These are the activations of a small neural network, seen along a few directions. Each row is one input.
In each table, some parts of the input vary, and every possible input appears once, in random order.
A made-up example of a description, with smaller parts first: values(3) and (point or ring(9) or (line(4) and ring(5))).
Shared parts are said once, and a part with two or three values counts as separate values.
(in the rows, 128 means zero)

Other details of the inputs vary at random and push rows far along two fixed directions, the same in every table; ignore that.

A family of inputs:
R1: [162 125 158 151 143 131  58 173 107 117 166  93]
R2: [144 122 136 110 137 126 128 146 127 105 131 133]
R3: [111 155  81  66  92 105 168 118 162 101 125 141]
R4: [110 148  82  73  93  94 158 101 161 116 118 149]
R5: [139 172 107 124 116 143  52 114 131 140 175  93]
R6: [151 131 158 180 141 137  62 154 120 150 172  96]
R7: [144 129 153 163 152 158  58 145  86 152 148  92]
R8: [148  89 196 205 165 136 150 175 139 134 139 138]
R9: [132 173  97 119 102 128  56 116 135 143 173  88]
R10: [129 120 134 126 140 140 124 125 105 143 111 122]
R11: [130 130 139 145 126 126 143 139 152 127 140 129]
R12: [157 130 158 163 142 128  53 168 115 123 170 102]
R13: [102 124  94  70 112 117 195  89 131 133  75 155]
R14: [143 128 157 175 140 158  52 150 100 137 158  99]
R15: [119 173  94 127 105 142  58  98 125 152 174  90]
R16: [155 123 153 140 147 141  59 171  88 105 165  94]
R17: [129 117 127 103 138 132 133 140  98 123 108 129]
R18: [151  77 163 142 150 102 220 170 146  86 105 174]
R19: [137  68 181 171 176 154 134 168  85 121 102 128]
R20: [129 181  97 125 109 144  57 102 140 152 175  98]
R21: [118 187  49  65  75 105 130  98 166 107 156 123]
R22: [116 140 104 105 110 123 138  99 133 128 128 126]
R23: [110  83 132  99 135 104 248 123 142 106  49 187]
R24: [108 169  90  82 105 125 116  83 127 140 122 119]
R25: [155  80 198 195 167 120 138 173 128 129 128 145]
R26: [126  92 146 134 155 147 128 156  90 115 107 128]
R27: [110 205  43  56  75 125  84  70 155 134 160 106]
R28: [128 176  99  83 117 133  52 125  98 121 156  91]
R29: [ 86 183  58  90  74 133 116  62 151 155 133 128]
R30: [123 164  84  74 101 122 119 100 147 120 137 124]
R31: [114  78 177 161 159 117 234 112 136 152  65 182]
R32: [124 125 142 179 149 169  58 137  91 157 150  93]
R33: [150 125 152 142 140 149  52 173  86 106 156 101]
R34: [130  71 183 192 176 158 135 154  93 141 104 130]
R35: [137 101 162 162 155 136 130 148 114 127 109 129]
R36: [111  89 143 129 128 121 212 114 140 125  75 176]
R37: [151 133 165 146 156 144  53 157  83 125 152  93]
R38: [ 96 179  58  77  80 122 121  64 149 143 139 117]
R39: [152  76 193 178 175 138 134 177 101 112 103 131]
R40: [100  82 130 124 140 132 210 107 126 135  66 164]
R41: [102 175  56  56  81 117 121  78 140 122 136 116]
R42: [113 191  50  85  75 110 132  85 174 129 160 124]
R43: [115  70 166 158 157 128 232 113 129 158  60 178]
R44: [163 125 154 140 142 128  58 182 102 107 166  95]
R45: [149 125 155 154 140 153  51 164  91 116 155  99]
R46: [141  82 194 208 174 144 137 157 114 144 110 135]
R47: [101 132  98 111 100  96 196  86 177 147 105 171]
R48: [105 118 131 116 131 116 197  90 138 146  84 160]
R49: [120 136  91  98  99  97 211 103 177 113 115 164]
R50: [135 127 137 127 127 121 136 154 141 106 141 126]
R51: [154 137 158 164 141 142  65 175 123 116 177  93]
R52: [125  89 144 125 129 101 217 122 156 125  85 169]
R53: [132  69 163 124 146  89 230 155 146  98  79 189]
R54: [109 194  50  94  75 112 133  81 177 140 163 127]
R55: [105 114 121 127 127 119 196  99 147 139  80 159]
Description of these inputs: line(5) and line(11).
Changing only the line(5) part turns R52 into R9. The same change can be made to R12. Which row results?
> R25
Change only the line(5) part in R37. List by row number the other rows that result.
> R24, R28, R31, R48

A family of inputs:
R56: [ 95  94 131 122 149 159 184  99 115 152  65 133]
R57: [159  90 157 157 156 138  62 201  74 100 157  94]
R58: [143 107 162 159 162 162  61 202  76  84 145  98]
R59: [120 109 101 140 112 119 189 129 166 124 133 147]
R60: [104 169  94 127  87 135  43 129 135 124 148 108]
R61: [104 125 104 141 115 144 188 131 163 107 122 151]
R62: [109 105 114 131  97  91 154 121 156 137 103 158]
R63: [149 137 132 122 140 111 205 124 172 127 130 149]
R64: [136  66 213 180 187 147 143 145  73 166  78 152]
R65: [125 120 145 112 110  86 159 108 159 127 111 165]
R66: [105 183 101 144 118 151  71  77 110 185 158  75]
R67: [127 218  39  10  82 105 100  83 134 115 145  99]
R68: [143 191 108 101 108 100  48 114 144 146 165 104]
R69: [137 126 133 120 122 115 195 117 169 114 140 153]
R70: [116  95 128 145 140 150 181  83 121 150  85 167]
R71: [177 111 185 137 162 135  65 186  80  91 162  95]
What is each input in this table made of?
> values(4) or (values(3) and line(4))
Change only the line(4) part in R71. List by row number the other rows that result.
> R57, R58, R67
A walk changes only the line(4) part. It starts at R63 and steps to R69. List the rest of the walk in order.
> R59, R61

A family of inputs:
R72: [112 132 132 127 117 104 202  88 175 148  99 170]
R73: [136 128 136 151 135 150  76 170 112 104 150 109]
R74: [127 180  99 121 108 158  37 147 123 104 180  84]
R75: [171 101 191 168 175 140 138 186 118 102 146 121]
R76: [141 116 158  82 141 100 131 138 103 107  87 147]
R77: [155 102 179 172 175 145 138 149 106 141 128 123]
R78: [104 161  89 100  91 102 157  71 170 157 115 150]
R79: [133  98 143 144 151 132 159 127 107 146 113 125]
R80: [114 136  73  70 101 106 179 104 142 116 117 134]
R81: [122  92 137 142 133 138 148 154 121 100 112 144]
R82: [151 118 170 160 140 113 135 161 150 113 144 141]
R83: [115 134 120 106 132 125 219  87 155 139  97 156]
R84: [109 122 116 151 128 158  76 133  97 143 131 100]
R85: [153 176 102 108 122 140  48 145 116 114 188  78]
R86: [105 153 115 137 123 159 106 113 130 136 131 116]
R87: [104 207  45  77  64 117  62  58 151 162 167 102]
R88: [119  97 123 118 112  86 200 126 160 121 100 168]
R89: [118  87 132 142 132 132 148 159 116 105 108 138]
R90: [126 133 124 144 117 117  95 116 129 158 140 115]
R91: [112 159  76  81 107 131 147  72 130 148 128 122]
R92: [158 126 161 163 137 116  86 169 133 118 162 120]
R93: [118  85 156 171 151 157 136 139 105 134 104 137]
R94: [156 117 156 161 135 118  83 165 126 117 164 119]
R95: [120 117 154  82 140 106 158  99 105 143  64 157]
R96: [105 144 108 135 121 154 100 113 122 141 125 118]
R97: [144 109 131 116 138 124 163 140 125 108 129 134]
What is each input in this table made of?
> values(2) and (point or (values(3) and line(4)))
Change only the values(3) part in R91. List by row number the other rows that result.
> R87, R93

A family of inputs:
R98: [121 138 117 135 123 131 127 133 136 127 136 117]
R99: [125 137 115 114 124 128 116 108 121 141 132 116]
R100: [130 133 133 120 128 114 134 120 133 137 124 127]
R101: [126 132 125 132 127 137 123 113 123 135 132 129]
R102: [116 143 105 108 117 121 149 112 144 135 124 131]
R103: [127 121 139 126 136 133 158 127 129 115 113 146]
R104: [125 130 134 134 121 121 124 127 141 134 125 136]
R105: [123 160 100  86 107 121 103 107 125 130 131 114]
R106: [162 150 133 142 133 130  56 154 120 122 179  95]
R107: [166 107 166 166 156 131 126 167 126 113 149 125]
R108: [119 152 100 110 114 134  95 129 123 120 138 108]
R109: [117 145 107 110 110 124 121  96 129 140 126 132]
R110: [114 118 125 110 119 115 161 116 142 122  97 157]
R111: [113 125 112 120 113 127 141 104 139 136 115 142]
R112: [148 112 163 146 157 143 117 156 106 118 133 115]
R113: [157 129 141 140 136 118  99 148 128 123 152 119]
R114: [128 137 122 129 129 133 135 131 134 132 135 123]
R115: [121 123 131 135 124 114 143 132 137 133 115 134]
R116: [131 152 121 117 122 124 102 120 129 136 144 108]
R117: [144  89 155 144 137 113 152 158 126 108 129 143]
R118: [115 110 126 126 120 120 162 108 140 136 100 155]
R119: [138 134 138 142 134 136  60 158 103 122 147  98]
R120: [148 126 168 162 146 132  89 152 115 133 146 118]
R121: [122 138 114  94 120 120 141 111 129 126 115 131]
R122: [138 152 128 139 129 155  48 149 111 116 166  93]
R123: [129 164 109 112 118 130  92 117 129 136 154 100]
R124: [121 129 129 137 123 132 145 126 146 126 126 137]
R125: [131  82 165 168 151 141 168 141 128 127 107 151]
R126: [133  71 169 158 159 120 187 141 119 137  88 160]
R127: [146 140 138 142 137 140  50 136  97 143 161  89]
R128: [122 119 133 143 132 123 152 137 138 127 119 134]
R129: [116 116 118 113 128 127 183 101 136 136 106 143]
R130: [113 130 119 122 116 121 163 113 155 129 114 148]
R131: [117 160 105 109 109 126 122 105 144 134 140 126]
R132: [158  86 195 168 174 140 128 174  99 117 122 124]
R133: [122 164  99 113 109 137  77 102 121 140 153 109]
R134: [127 106 142 121 138 118 162 135 124 126  98 150]
R135: [137 108 150 169 146 145 100 153 105 131 138 110]
R136: [129  92 157 160 144 137 152 136 127 130 112 147]
R137: [113 129 116 124 118 114 158 122 145 131 112 138]
R138: [146 115 156 149 155 143 101 163 103 120 137 114]
R139: [119 143 121 118 119 118 142 109 143 133 124 139]
R140: [113 140  94 106 114 132 137 103 129 140 125 127]
R141: [127 121 134 139 133 140 144 117 125 132 125 136]
R142: [146 155 139 138 135 145  37 147 100 122 168  92]
R143: [116 143 114 119 111 122 130 114 148 132 127 136]
R144: [119 164  93 104 107 132  72 126 119 123 146 100]
R145: [112 156  95  98 106 133 106 111 138 121 134 123]
R146: [107 111 112 122 119 119 174 109 137 135  98 147]
R147: [144 132 122 132 121 131  86 153 120 107 171 105]
R148: [117 134 107 106 120 127 145  98 130 139 121 127]
R149: [113 156  96  97 104 128 105 109 137 123 130 126]
R150: [128 140 132 135 130 133 132 125 136 129 137 129]
R151: [120 125 115 121 125 128 138 114 124 141 119 131]
R152: [120 146 114 100 113 120 126 109 131 126 119 137]
R153: [146  94 183 164 165 137 138 160 111 115 119 141]
R154: [166  83 184 174 166 122 160 170 129 113 126 146]
R155: [107 119 107 117 114 115 159 107 134 138 102 143]
R156: [125 134  99 101 104 113 135 124 140 109 144 129]
R157: [127 131 123 113 129 129 124 132 120 125 122 127]
R158: [112 123 103 112 121 131 174 104 135 137 109 142]
R159: [154  89 169 157 146 117 115 173 114 110 143 129]
R160: [140 104 163 150 153 129 164 142 131 128 117 136]
R161: [119 135 112 119 123 136 128 134 126 115 125 122]
R162: [120 137 116 113 119 113 143 116 139 139 118 134]
R163: [117 120 125 118 127 112 180 118 146 136 103 150]
R164: [118 134 107 101 121 131 158 120 132 121 113 136]
R165: [116 130 107 131 120 139 128 120 126 132 130 118]
What is each input in this table made of?
> line(4) and (values(2) or (values(3) and ring(5)))
Changing only the line(4) part turns R144 into R119. The same change can be made to R99. Which row results?
> R127
Change only the line(4) part in R164. List by row number the other rows that result.
> R134, R138, R157
Change only the values(2) part in R117. List by row number the other rows that result.
> R106
Change only the line(4) part in R117. List by row number the other rows that result.
> R147, R156, R159

A family of inputs:
R166: [130 113 147 166 128 118 152 135 154 133 131 147]
R167: [159  48 207 192 181 132 193 198 124  93 111 158]
R168: [129 161 111 154 113 147  38 131 122 142 178  87]
R169: [120 148  87 104 110 141 109 130 125 109 145 109]
R170: [144 104 176 158 170 150 124 139  94 141 117 118]
R171: [159 142 155 147 150 133  93 141 118 137 160 105]
R172: [126 104 125 125 130 128 181 143 139 103 114 146]
R173: [100 150  87  71 110 120 189  65 144 146  96 148]
R174: [112 142 102 132 103 120 138 105 158 139 134 136]
R175: [110 130 113 142 115 135 128 112 138 144 126 131]
R176: [123 147 116 104 119 132  64 122  98 132 130 109]
R177: [163 112 183 168 170 139 112 155 107 137 144 115]
R178: [140 161 121 117 122 138  10 141  90 131 165  81]
R179: [160 141 140 155 136 144  57 179 120  99 187  91]
R180: [103 131  93 101 116 144 143 122 119 113 115 125]
R181: [163  41 232 181 179  92 213 184 134 111  81 185]
R182: [101 103 124 144 125 132 178 108 141 143  92 154]
R183: [138 131 128 146 139 161  64 167  94 110 161  89]
R184: [139 134 142 129 146 137 119 121 116 142 136 117]
R185: [121 160  96  82  98 105  99 107 133 128 133 123]
R186: [109 145  90  65  89  82 181  89 163 126  98 160]
R187: [118 161  91  76 104  98 195  77 172 139 115 153]
R188: [ 88 130  95 120 108 138 153  91 139 148  99 142]
R189: [118 133 112  92 112 106 138 110 130 127 105 143]
Changing only one part turns R169 into R175. The same change can be made to R179. Which row results?
> R166
What is each input in this table made of?
> values(4) and line(6)
Change only the values(4) part in R178. List by row number the other rows that result.
> R173, R182, R183
Change only the line(6) part in R170. List by row number the other rows that result.
> R171, R173, R177, R184, R187
A walk changes only the line(6) part. It starts at R176 and steps to R178. List the rest of the walk in order.
> R189, R185, R186, R181
